Each row below holds a small network's activations on one input, seen along a few directions.
In each table, some parts of the input vary, and every possible input appears once, in random order.
Descriptions start from the smaller parts, as in this example, which fits no table here: one of 6 places along a line, together with either a single point or one of 11 places around a ring or (one of 3 separate values, together with one of 5 places around a ring).
Shared parts are said once, and a part with two or three values counts as separate values.
In the rows, zero is written as 128.

Other details of the inputs shift rows strongly along two fixed directions, in all tables alike. That doesn't count.

Rows:
R1: [105 154 128 145 123 134 146 163 136 126 120 122 130 100 132]
R2: [121 145 129 122 140 142 132 120 128 129 132 145 137 139 121]
R3: [137 107 150 135 111 120 129 132 134 122 132 123 107 123 135]
R4: [122 176 140 145 142 149 133 137 118 154 135 163 146 126 109]
R5: [147 145 151 130 130 140 122 122 113 140 138 164 133 143 115]
R6: [104 172 153 142 136 169 160 148 127 129 135 161 134 134 119]
R7: [121 126 125 129 122 118 135 142 122 120 123 113 114 121 138]
R8: [140 134 169 137 122 147 134 132 126 141 138 162 119 135 121]
R9: [206 105  96  70 173 110  26  11  67 197 158 193 184 202  85]
R10: [157 126 162 128 129 140 115 107 116 148 144 169 132 145 111]
R11: [128 143 152 142 117 136 144 149 126 127 128 139 114 128 128]
R12: [146 142 151 133 130 140 127 125 113 144 138 164 132 143 119]
R13: [116 147 132 129 135 144 136 126 127 130 134 140 135 139 122]
R14: [ 73 182 173 171 105 158 203 222 144  93 111 119  90  88 152]
R15: [141  48  51  89 132  76  84  78 147 109 114  49 134 129 143]
R16: [110 139 124 133 134 149 148 130 144 116 120 119 138 123 130]
R17: [125  47  56 101 122  76 104 106 157  94 104  40 124 113 156]
R18: [105  66  64 124 102  55 125 154 159  86  98  20 102  72 168]
Description of these inputs: one of 3 separate values, together with either a single point or one of 5 places along a line.
- Changing only the choice among 3 separate values turns R4 into R1. The same change can be made to R3. Which row results? => R8

Rows:
R19: [133 172 193 154 121 177 164 148 122 130 142 188 115 151 121]
R20: [113 199 158 146 154 195 154 128 126 142 131 173 160 134 109]
R21: [131 192 178 151 133 165 149 160 108 156 137 195 131 129 108]
R22: [105 105 111 135 106 102 139 158 149 108 121  82 107 100 147]
R23: [121  91 135 136 106 109 138 151 154 103 112  86 103  94 149]
R24: [168 109  66  83 162 114  65  49 106 157 135 133 177 173 106]
R25: [124  89 132 138 105 112 140 152 158 106 110  84 101  96 150]
R26: [115  93 126 128 106 107 146 151 155  93 119  92 101 107 153]
R27: [119  91 123 131 106 111 147 151 157  96 118  92 100 111 152]
R28: [109 186 163 151 142 188 167 142 133 138 138 185 146 144 108]
R29: [115 186 174 154 146 187 151 133 127 151 135 185 152 131 106]
R30: [ 96 133  87 132 126 103 138 160 139  99 102  71 121  97 153]
R31: [126  92 138 132  98 103 148 149 145  87 121  90  89 118 157]
R32: [107 183 178 150 137 177 158 142 130 140 151 186 137 136 106]
R33: [126 183 181 150 128 175 156 157 120 146 138 192 132 137 113]
R34: [ 98 111 103 133 114 106 144 157 148  99 111  83 117 101 151]
R35: [130  96 131 136  93 102 142 161 135  96 116  90  89 114 157]
R36: [101 132  85 134 126 107 140 160 141 104 101  71 121 100 151]
R37: [ 90 100 115 114 120 117 149 150 131  97 115  80  89 126 161]
R38: [ 98 115  90 125 122 125 158 144 159  85 108  70 121 113 148]
R39: [174 100  76  89 163 123  66  38 114 159 134 126 178 162 107]
R40: [168  96  79  92 153 105  67  57 108 163 139 142 168 166 107]
R41: [188  84 113  93 130  95  67  67  93 148 145 146 138 168 117]
R42: [140 186 187 156 122 164 151 162  97 146 138 190 116 136 113]
R43: [192  91 111  94 134  85  63  73  82 155 144 144 136 158 112]
R44: [135  88 143 142  96 110 138 150 146 100 112  84  88 107 153]
R45: [105  99 127 140 109 109 137 147 156 108 119  78 108  88 144]
R46: [103 200 151 140 151 193 165 133 128 128 134 177 155 146 107]
R47: [112 206 159 152 146 167 148 149 108 156 135 191 149 130 106]
R48: [163  89  84  87 156 109  72  47 116 150 144 142 166 168 106]
R49: [116  99 124 129 103  99 141 162 145 100 115  89 102 101 153]
R50: [193  75 126  98 134 101  64  55 104 152 140 138 137 161 113]
R51: [101 108 115 133 106  99 139 158 147 105 123  83 108  96 147]
R52: [ 93 184 177 129 149 183 162 143 101 137 140 182 121 158 121]
R53: [116 203 157 154 146 170 149 150 111 160 134 190 148 133 106]
R54: [168  84  94  93 147 106  69  51 119 157 154 141 155 164 104]
R55: [108 115 109 138 109  90 135 164 140 116 118  81 103  89 145]
R56: [162 112  69  82 162 111  63  49 104 153 135 135 177 170 108]
R57: [175  84 103  99 148 107  59  48 117 171 147 136 158 153 101]
R58: [114 203 171 152 138 159 145 152 108 161 146 190 138 124 103]
R59: [108 100 112 141 116 118 145 147 159 106 108  75 117  96 149]
R60: [119 109 120 131 106  90 136 168 134 108 113  91 100  91 149]
- What is each input in this table made of? => one of 2 separate values, together with either a single point or (one of 4 places along a line, together with one of 5 places along a line)
- Changing only the choice among 2 separate values turns R56 into R24. The same change can be made to R30. Which row results? => R36
- Changing only the choice among 2 separate values turns R43 into R42. The same change can be made to R34. Which row results? => R40
- Which other rows does R21 become when the choice among 2 separate values takes its other values? List them by row number. => R60
- Which other rows does R25 become when the choice among 2 separate values takes its other values? List them by row number. => R23

Rows:
R61: [107 124 138 124 116 124 147 150 117 114 133 134 103 142 143]
R62: [135 110  50 111 133  77  97 127 123 127 106  73 141 111 138]
R63: [ 97 136  78 124 132 116 141 144 149 102 107  87 143 111 142]
R64: [119  65  96 103 112  78 115 129 122 101 119  74  92 128 161]
R65: [135 110  50 116 132  76  96 125 120 126 107  71 141 111 138]
R66: [134 133 135 126 140 109  90 103 111 177 158 167 145 127  98]
R67: [156 144  99  91 184 155  78  32 100 172 151 175 194 181  88]
R68: [131 122 125 115 152 157 118  79 135 140 143 149 153 163 107]
R69: [196 123 143  91 151 123  68  59  72 174 161 202 143 195  96]
R70: [110  68  92 113 123 110 128 108 162  97 114  54 116 117 148]
R71: [ 98 137  78 129 131 116 140 140 146 103 109  87 144 112 141]
R72: [135  58 103 123 102  98 124 118 166  95 118  67 110 117 154]
R73: [123 147 108 107 164 156 118  86 124 140 133 142 166 149 111]
R74: [ 98  97 110 127 120 132 153 127 167  96 124  86 118 124 140]
R75: [109  94 120 112 114 103 135 150 122 104 120  97  93 127 156]
R76: [106 131 138 136 121 106 125 149 135 151 147 142 123 100 118]
R77: [128 117 150 139 119 149 144 133 153 114 125 124 122 129 134]
R78: [ 89 119  89 119 136 126 149 134 158  93 116  81 133 115 144]
R79: [166 125 149 114 131 120 103 101  92 144 147 168 118 166 117]
R80: [164  61 111 115  90  70 108 132 134 102 122  84  98 114 148]
R81: [117  63  92  98 107  75 122 136 128  97 121  78  92 130 161]
R82: [143  66 108 106  99  70 118 137 127  96 123  83  83 126 158]
R83: [108 153 180 165 113 175 175 162 156 111 126 140 116 121 134]
R84: [173 120 153 135 129 134 107 102 118 152 133 162 137 137 112]
R85: [107  94 120 113 113 101 137 151 124 101 122  98  93 130 156]
R86: [126 164  96 120 160 142 110  98 117 143 126 146 175 147 110]
R87: [ 92 183 191 147 126 176 178 180 108 126 131 172 104 135 133]
R88: [ 96 207 129 164 132 155 165 188 121 133 110 135 135 100 127]
R89: [207 115 140 108 149 133  70  54 101 182 153 204 167 174  88]
R90: [195 124 140  94 146 121  72  57  75 173 164 204 143 197  96]
R91: [120  70  97 119 114  57  90 123 134 138 129  71 110  85 138]
R92: [163  63 115 121  92  72 104 129 129 104 120  77  96 110 149]
R93: [110 100 118 127 116  82 110 143 138 142 135 102 113  87 131]
R94: [131 125 127 115 152 161 118  79 133 143 142 148 152 159 107]
R95: [122 187 205 153 120 170 169 174 104 130 135 181  97 135 127]
R96: [109  96 124 118 113 103 135 147 118 104 119  90  91 125 158]
R97: [150 124 159 144  96 120 138 152 126 116 133 138 106 122 132]
R98: [ 81 185 179 156 138 206 191 159 153 119 134 165 131 134 117]
R99: [145  90 136 145 103 104 132 145 147 109 113  99 105 103 144]
R100: [134 110  55 112 133  79  97 128 120 128 100  64 137 103 141]
R101: [ 71 208 158 153 147 202 194 167 146 116 126 159 143 121 122]
R102: [146 172  97 125 156 130  99 111  94 166 122 143 165 134 108]
R103: [153  93 138 136  94  94 123 145 129 105 124 102  98 114 143]
R104: [163 118 113  88 170 158  84  32 117 170 161 186 180 195  84]
R105: [196 124 143  90 151 126  67  58  72 176 159 201 142 191  97]
R106: [ 83 185 180 155 138 208 189 156 151 123 132 164 130 131 117]
R107: [ 78 200 132 157 139 169 174 172 139 114 109 131 144 107 131]
R108: [126 181 208 177 116 181 178 181 135 132 120 173 115 106 124]
R109: [129 119 154 144 117 150 144 130 148 117 122 116 120 122 138]
R110: [ 90 119  86 117 133 126 152 134 161  93 119  86 135 117 143]
R111: [ 96 166 103 133 143 142 146 146 138 115 111 116 151 119 131]
R112: [130 111  49 112 128  78 105 135 129 123 107  73 139 108 140]
R113: [153 144  96  92 182 153  82  36 105 167 155 181 195 186  87]
R114: [165  63 118 117  94  74 103 130 127 106 116  75  97 108 150]
R115: [ 99 167 108 137 143 143 142 140 132 120 108 109 150 113 132]
R116: [181 122 155 121 121 125  99 107 102 148 142 167 130 146 111]
R117: [127 154 185 168 110 157 169 177 144 119 119 153 110 105 131]
R118: [ 79 196 189 174 119 157 173 190 134 152 150 182 120  95 111]
R119: [190 114 137 104 157 152  70  36 108 177 155 187 171 185  92]
R120: [131 111  48 117 127  76 104 131 126 123 109  72 138 110 140]
R121: [100  98 116 123 127 137 148 126 161 101 116  80 117 117 142]
R122: [145  69 115 113 102  72 113 133 120  99 117  70  80 119 160]
R123: [153 144  96  92 182 155  81  36 104 169 152 178 193 182  88]
R124: [126 154 187 168 109 159 170 179 144 121 116 150 108 100 133]
R125: [ 98 206 127 157 135 155 163 187 122 134 110 137 137 101 126]
R126: [ 76 201 133 154 139 171 178 178 142 112 108 131 142 105 132]
R127: [ 70 208 155 158 142 198 198 166 149 113 132 162 145 126 121]
R128: [156 116 141 120 134 150 114  90 137 142 142 159 146 157 114]
R129: [144 120 155 152 107 129 145 148 143 121 123 136 114 113 132]
R130: [119 188 203 158 117 168 172 175 107 127 137 182  96 136 127]
R131: [190 116 141 102 159 156  72  38 107 178 151 186 171 182  93]
R132: [ 99 166 107 132 144 144 143 143 134 119 107 109 149 113 132]
R133: [140 124 134 105 140 127 106 100  92 146 147 166 129 172 120]
R134: [ 84 169 173 166 116 137 157 182 135 147 140 149 112  84 121]
R135: [156  61 116 132 102  82 113 128 145 109 106  69 103  97 152]
R136: [135 161 194 165  99 151 161 177 120 119 127 149 100 110 132]
R137: [135  58 106 119 107 102 120 119 163  98 112  64 109 112 156]
R138: [133 185 209 167 106 171 171 183 119 127 136 186 110 123 119]
R139: [120  70  97 115 116  58  91 127 136 138 128  74 110  84 138]
R140: [111 100 117 127 118  80 108 140 137 141 138 108 117  94 127]
- What is each input in this table made of? => one of 2 separate values, together with one of 4 places along a line, together with either a single point or one of 9 places along a line
- Changing only the place on the line of 4 turns R119 into R109. The same change can be made to R126. Which row results? => R132
- Changing only the place on the line of 4 turns R131 into R137. The same change can be made to R114. Which row results? => R116
- Changing only the place on the line of 4 turns R104 into R98. The same change can be made to R71. Which row results? => R86
- Which other rows does R86 become when the choice among 2 separate values takes its other values? List them by row number. => R111
- List by row number the other rows that have the place on the line of 4 and the choice among 2 separate values in common with R65. => R66, R68, R79, R83, R86, R99, R103, R113, R133
- Which other rows does R90 become when the place on the line of 4 takes its other values? List them by row number. => R79, R122, R130
- Which other rows does R81 become when the place on the line of 9 takes its other values? List them by row number. => R63, R80, R82, R89, R104, R110, R112, R128
- A walk changes only the place on the line of 4. It starts at R100 and steps to R125. List the rest of the walk in order. => R62, R112

Rows:
R141: [156  68 145  94 151 157  89  30 149 147 159 148 159 167 105]
R142: [108  86 102 108  79  32 123 200  96  85 117  51  50 100 177]
R143: [152  73 133 138  95 102 129 134 153  89 115  86  97 114 153]
R144: [157 105  91  52 182 145  78  11  72 154 157 171 158 242 105]
R145: [124  58 101 124  89  77 140 165 145  61 100  50  76 111 180]
R146: [106 164 175 140 138 214 190 147 132 100 124 158 126 164 137]
R147: [157  94 125 124  88  64 116 174 105 115 109  96  75 104 155]
R148: [110  28 133 137  80  75 139 148 187  87 118  51  79  77 164]
R149: [217 102 146 123 118  90  62  88  84 168 141 166 124 139 100]
R150: [ 71 206 192 184 133 215 194 175 182 145 143 189 151  98  98]
R151: [101 200 137 148 145 183 179 159 138 123 122 164 155 132 121]
R152: [175 119  92 110 152 132  85  52 137 150 140 138 189 152  93]
R153: [ 75 227 203 152 125 187 200 196  93 114 147 199  99 161 132]
R154: [149  64 153 145  87  65 111 154 142 142 135 102  79  75 141]
R155: [123 165  54  86 186  98  68  86  73 174 131 142 172 145 109]
R156: [ 86  82  76 156 108  72 123 159 187 126 102  28 126  36 148]
R157: [ 97 250 173 202 135 198 180 189 138 155 115 170 163  81 106]
R158: [183 152  61  90 183 111  39  47  78 201 131 168 212 161  85]
R159: [149 101 143 117 131 170 136  83 157 106 122 119 132 157 131]
R160: [ 63 214 123 132 153 174 179 163 114 117 133 164 138 145 120]
- What is each input in this table made of? => one of 4 places along a line, together with one of 5 places along a line
- Changing only the place on the line of 5 turns R158 into R145. The same change can be made to R155. Which row results? => R153
